Each row below is a small network's average activation on inputs in which a field has the value named, seen along a few directions.
Related values have similar rows: they may be neighbours, one step apart, or belong to one group.
In the rows, 500 means zero.
Strong random noise was added to every row along 10 fixed directions; ignore it. To show where, here is one row again and again, with new noise each time:
[689 394 633 578 546 620 489 632 390 654 693 364 497 284 365 222 394 593
 506 593]
[587 426 471 503 592 516 531 440 601 402 583 658 335 620 471 416 644 470
 474 527]
[451 733 374 689 450 552 657 566 543 623 416 479 678 510 297 382 401 576
 555 620]
[602 448 209 416 547 466 517 522 711 476 531 661 696 739 530 426 464 601
 393 424]
[542 521 470 607 502 622 504 382 620 589 340 552 436 523 371 518 514 466
 503 570]
[546 431 597 478 567 554 464 568 432 540 610 421 482 372 480 395 465 491
 472 483]
[552 739 543 386 682 493 599 478 517 402 400 371 379 371 542 545 400 453
 512 528]
[438 486 483 678 450 728 491 679 227 575 521 394 378 369 414 316 569 529
 507 733]
[451 331 587 561 317 644 347 628 476 632 555 312 730 571 651 415 627 515
 425 761]
[323 627 609 529 429 403 564 579 543 481 629 466 621 550 524 563 595 457
 572 482]
[486 312 656 402 507 659 348 495 401 452 504 359 476 520 734 448 654 474
 339 733]
[429 663 377 369 586 525 466 499 544 517 269 400 547 403 560 706 334 421
 467 338]


K, 25 values:
k21: [532 411 382 449 492 464 528 580 407 380 585 631 410 537 604 559 563 653
 468 464]
k2: [541 623 727 418 568 478 596 317 572 411 396 401 622 565 566 475 419 459
 438 655]
k7: [520 634 649 681 459 427 665 315 579 635 386 503 573 473 270 439 380 474
 592 549]
k4: [470 438 670 545 406 365 468 454 591 574 534 423 709 524 554 522 523 471
 544 549]
k14: [287 704 305 416 420 486 537 482 584 514 264 552 708 610 545 792 434 551
 437 376]
k16: [445 700 655 588 513 380 620 636 320 570 619 345 412 299 414 401 398 550
 653 514]
k20: [167 558 583 560 459 409 570 636 338 437 605 468 640 587 567 349 612 404
 460 494]
k22: [409 610 513 752 508 710 625 549 213 570 384 435 486 272 186 299 340 550
 510 657]
k15: [489 716 520 615 626 385 639 634 478 473 546 404 500 335 395 444 363 359
 621 355]
k5: [435 354 916 469 657 536 476 312 200 445 564 542 227 215 368 248 571 432
 421 563]
k23: [561 607 525 589 367 409 540 479 582 537 538 494 490 572 450 636 467 559
 702 533]
k25: [745 257 413 460 617 635 448 485 480 464 534 554 411 505 509 218 553 638
 347 731]
k12: [543 584 370 544 378 583 447 657 528 514 453 426 327 460 539 757 572 419
 665 498]
k8: [413 486 452 440 415 424 522 422 528 541 555 642 613 659 473 534 489 681
 521 388]
k10: [704 463 341 497 610 540 497 461 389 529 408 519 398 296 357 424 258 576
 529 400]
k18: [555 582 691 508 293 425 389 376 705 668 408 380 482 365 473 884 442 475
 765 432]
k6: [585 519 511 446 445 401 520 469 651 544 526 476 516 460 586 680 468 615
 530 441]
k17: [687 495 321 545 496 572 420 465 553 497 311 503 284 394 471 687 464 423
 559 473]
k9: [527 487 524 441 471 542 336 679 511 495 422 215 431 431 817 634 589 338
 499 569]
k3: [332 515 360 388 430 519 460 447 269 419 486 672 361 548 498 716 466 673
 505 321]
k24: [292 676 255 413 328 484 513 601 499 377 432 503 560 793 711 792 625 494
 551 544]
k13: [516 554 388 516 465 541 480 546 597 531 359 406 636 638 567 361 523 357
 440 650]
k11: [654 409 227 546 440 563 444 477 690 599 283 580 555 652 504 566 420 466
 473 396]
k19: [566 395 494 521 562 564 436 378 596 424 408 508 562 582 519 356 624 365
 400 721]
k1: [447 564 557 414 360 363 433 433 595 599 441 470 531 498 641 863 479 611
 561 402]
The values of K form a network in which each value has 4 neighbours.
Q: Which values are neighbours of k3? Give them in the order they are listed.
A: k23, k8, k18, k24
Q: Which values are neighbours of k15? Give them in the order they are listed.
A: k21, k22, k9, k11
Q: Which values are neighbours of k25? Give them in the order they are listed.
A: k14, k5, k6, k19
Each value of K is a pair of two hidden parts, and every pair occurs once (5 first parts, 5 second parts).
Q: Changing only the second part turns k16 into k9. k8 has the same second part as k16; what does that change turn k8 into?
A: k14
Q: Changing only the second part turns k23 into k17. k7 has the same second part as k23; what does that change turn k7 into?
A: k21
Q: Changing only the second part turns k5 into k25. k1 has the same second part as k5; what does that change turn k1 into?
A: k6
